A small network was shown many inputs. Here are its activations along a few directions, one row for each input.
Each table varies a few parts of the input and shows all the possible inputs, shuffled.
A made-up example of a description, with smaller parts first: one of 3 separate values, together with either a single point or one of 11 places along a line or (one of 6 places along a line, together with one of 8 places around a ring).
Shared parts are said once, and a part with two or three values counts as separate values.

Other details of the inputs shift rows strongly along two fixed directions, in all tables alike. That doesn't count.

Table:
x1: -.01 .04 .03 .06 -.18 -.11 -.01 -.02 .00 -.21 -.01 -.19 -.01
x2: .18 -.12 -.08 .16 .09 .11 -.17 .03 -.07 -.06 .12 .24 -.24
x3: .12 -.22 -.02 -.02 .04 -.07 -.24 -.12 -.06 -.12 .01 -.06 .00
x4: .09 -.21 .02 -.10 .09 .08 .47 .18 -.28 .78 .04 .23 -.11
x5: .07 .23 -.16 .18 -.03 .07 .07 .16 .12 -.02 .02 .05 -.17
x6: .30 .02 -.21 .17 -.27 -.13 .03 .05 .04 .01 .11 -.08 -.41
x7: -.11 .10 .02 .05 .10 -.05 .05 -.05 -.03 -.19 .02 -.05 -.10
x8: .13 .13 -.11 .09 -.13 -.04 -.01 .04 .21 .05 -.02 .03 -.21
x9: .11 .12 -.08 .21 -.05 -.13 .00 -.05 -.06 -.04 .02 -.13 -.31
x10: -.25 -.89 .48 -.47 .17 -.09 .69 .31 -.57 .62 .15 .14 .27
x11: .25 .15 -.23 .19 -.23 -.08 .04 .04 .14 .18 .02 -.13 -.32
x12: -.16 -.60 .29 -.33 .14 .01 .41 .16 -.43 .36 .09 -.05 .15
x13: -.22 -.04 .29 -.13 .03 -.06 -.06 -.09 .17 -.50 .01 .14 .33
x14: .04 .13 -.08 -.12 -.05 .07 -.13 -.01 .09 .07 -.10 .07 .14
x15: .16 -.06 -.16 .07 -.05 .20 -.13 .24 -.10 -.13 .19 .10 -.22
x16: .06 .12 -.11 -.09 -.12 .03 -.13 -.07 .07 .09 -.09 -.10 .18
x17: -.36 .19 .23 -.08 .26 -.05 -.05 -.12 .19 -.29 -.09 .03 .37
x18: -.09 .06 -.01 .02 -.07 .01 .06 .05 .00 -.25 .03 -.09 -.03
x19: .03 -.27 .10 -.24 -.02 .08 .47 .25 -.23 .60 .01 .18 .14
x20: .01 -.11 -.04 -.06 -.04 .20 -.14 .10 -.09 -.23 .08 -.10 .01
x21: .18 .21 -.22 .30 -.23 -.02 .05 .07 .06 .19 -.03 -.20 -.31
x22: -.28 .19 .01 -.17 .08 .16 -.16 -.11 .08 -.24 -.19 -.10 .56
x23: .07 .17 -.07 .13 .02 -.10 -.04 -.06 .18 .12 -.03 .07 -.27
x24: .02 -.23 .09 -.05 -.04 -.28 .23 -.05 -.11 .17 .05 -.05 -.13
x25: .23 .23 -.33 .21 -.20 .13 -.05 .06 -.05 .30 -.06 -.14 -.17
x26: -.29 .14 .28 -.08 .23 -.07 -.09 -.19 .25 -.28 -.10 .12 .35
x27: .02 -.07 .07 -.04 -.13 -.12 -.02 -.02 .13 -.21 .03 .07 -.06
x28: .01 -.04 .00 -.14 .06 .00 .11 -.01 -.09 .45 -.07 .11 .01
x29: -.11 .09 .05 .06 .14 -.07 .04 .02 .00 -.21 .08 .12 -.08
x30: -.29 .26 .09 -.16 .29 .12 -.18 -.15 .08 -.21 -.13 .07 .50
x31: .18 .13 -.21 .23 -.11 .05 .10 .22 -.01 -.08 .16 .11 -.42
x32: -.31 .23 .05 -.14 .25 .13 -.17 -.23 .06 -.17 -.17 -.09 .49
x33: -.04 .21 -.08 .06 .05 .06 -.12 -.17 -.03 .15 -.12 -.15 .15
x34: -.10 -.72 .38 -.34 -.04 .03 .39 .23 -.30 .29 .16 .17 .24
x35: .20 .19 -.20 .22 -.07 -.13 .02 -.07 .10 .25 .02 -.09 -.39
x36: .15 .23 -.23 .08 -.01 .03 -.15 -.14 .02 .24 -.05 -.06 -.11
x37: -.15 -.24 .22 -.18 .15 -.06 -.35 -.20 .04 -.37 -.07 .09 .31
x38: -.11 .16 -.06 .07 -.03 .04 .07 .03 .11 -.08 -.08 -.13 .06
x39: .06 -.29 .10 -.13 -.10 .03 -.19 .03 .00 -.16 .06 .06 .07
x40: .34 -.08 -.22 .18 -.23 .14 -.14 .14 -.15 .04 .11 -.17 -.36
x41: -.27 -.02 .30 -.08 .18 -.13 -.07 -.19 .14 -.43 -.02 .18 .28
x42: -.03 -.04 .09 .01 .03 -.19 -.04 -.11 .09 -.14 -.01 .11 -.12
x43: .30 -.17 -.16 .05 -.20 .03 -.21 .04 -.03 -.06 .12 -.10 -.19
x44: .08 -.12 .02 .02 .05 .02 -.21 -.08 -.13 -.14 -.01 -.16 -.01
x45: -.01 .10 .06 .04 .00 .02 .06 .04 .20 -.09 -.01 .11 .05
x46: .12 .28 -.28 .09 .00 .22 -.04 .15 -.01 .09 -.03 .10 -.04
x47: -.33 .16 .23 -.04 .11 -.15 -.11 -.27 .16 -.22 -.17 -.23 .38
x48: .01 .28 -.16 .23 .08 .04 .06 -.02 .07 .08 -.02 -.09 -.24
Each input here is: one of 2 separate values, together with one of 4 places along a line, together with one of 6 places around a ring.
- The inputs of x41 and x26 match in every part but the place on the line of 4. If x7 is changed in the same way as x41 into x26, which row does it become? => x48
- The inputs of x30 and x10 match in every part but the place on the line of 4. If x32 is changed in the same way as x30 into x10, which row does it become? => x12
- A walk changes only the place on the ring of 6. It starts at x1 and steps to x18. List the rest of the walk in order. => x31, x13, x27, x6
- Which other rows does x34 become when the place on the line of 4 takes its other values? List them by row number. => x13, x19, x45
- Which other rows does x28 become when the choice among 2 separate values takes its other values? List them by row number. => x14
- Which other rows does x8 become when the place on the ring of 6 takes its other values? List them by row number. => x5, x11, x21, x38, x45
- Which other rows does x42 become when the place on the line of 4 takes its other values? List them by row number. => x23, x28, x37

Table:
x49: -.31 .14 .22 -.08 .10 -.19 .19 -.13 .16 -.04 -.13 -.02 .27
x50: -.08 -.34 .21 -.18 -.08 -.07 -.11 -.02 -.07 -.33 .05 -.10 .20
x51: .32 .27 -.31 .37 -.22 -.09 -.32 -.11 .17 -.25 .05 -.18 -.50
x52: -.22 -.27 .28 -.22 -.02 -.22 .60 .05 -.12 .52 -.06 -.08 .19
x53: .35 .19 -.36 .26 -.05 .25 -.46 .07 .04 -.27 .11 .12 -.37
x54: -.18 -.24 .17 -.26 .03 .00 .46 .10 -.21 .58 -.09 -.07 .31
x55: .23 .01 -.12 .30 -.11 -.19 .35 .12 -.01 .29 .13 .05 -.64
x56: .27 -.03 -.14 .27 -.17 -.18 .27 .10 -.02 .28 .12 -.03 -.61
x57: -.23 .04 .15 -.18 .25 .11 .00 -.04 -.01 -.02 -.07 .17 .35
x58: -.18 -.29 .25 -.22 -.06 -.21 .54 .04 -.13 .52 -.07 -.13 .19
x59: -.15 -.26 .26 -.15 .02 -.10 .00 .00 .00 -.33 .07 .03 .15
x60: -.13 .17 .05 -.06 .16 .15 -.58 -.16 .20 -.73 -.02 .12 .32
x61: .29 -.13 -.15 .24 -.09 -.03 .23 .24 -.11 .14 .23 .17 -.64
x62: -.13 -.36 .19 -.30 .13 .07 .38 .15 -.30 .53 .00 .11 .25
x63: .43 -.24 -.28 .11 -.16 .20 -.01 .26 -.28 .31 .18 .07 -.44
x64: .20 .58 -.41 .33 .01 .18 -.23 -.02 .17 .03 -.06 .00 -.29
x65: -.18 .24 .13 .05 .00 -.19 -.41 -.32 .34 -.71 -.10 -.16 .20
x66: -.18 -.17 .21 -.18 .18 .07 -.04 .02 -.03 -.22 .04 .22 .26
x67: -.11 -.10 .06 -.23 .08 .15 -.18 -.06 -.10 .00 -.09 -.05 .43
x68: -.18 .44 -.08 -.04 .07 .13 -.51 -.28 .26 -.45 -.22 -.19 .49
x69: -.30 .20 .14 -.12 .19 .01 .11 -.08 .09 .03 -.14 .04 .38
x70: -.12 -.31 .24 -.16 -.03 -.09 -.04 .00 -.03 -.32 .06 -.02 .17
x71: .29 .40 -.44 .27 .02 .29 -.43 .01 .07 -.06 .00 .07 -.28
x72: .28 .07 -.27 .19 -.23 -.06 .22 .08 -.07 .49 .01 -.17 -.41
- What is each input in this table made of? => one of 4 places along a line, together with one of 6 places around a ring
- The inputs of x59 and x70 match in every part but the place on the line of 4. If x64 is changed in the same way as x59 into x70, which row does it become? => x54
- Which other rows does x69 become when the place on the ring of 6 takes its other values? List them by row number. => x49, x55, x57, x61, x66
- Which other rows does x60 become when the place on the line of 4 takes its other values? List them by row number. => x53, x63, x66
- Which other rows does x63 become when the place on the ring of 6 takes its other values? List them by row number. => x50, x51, x67, x68, x72
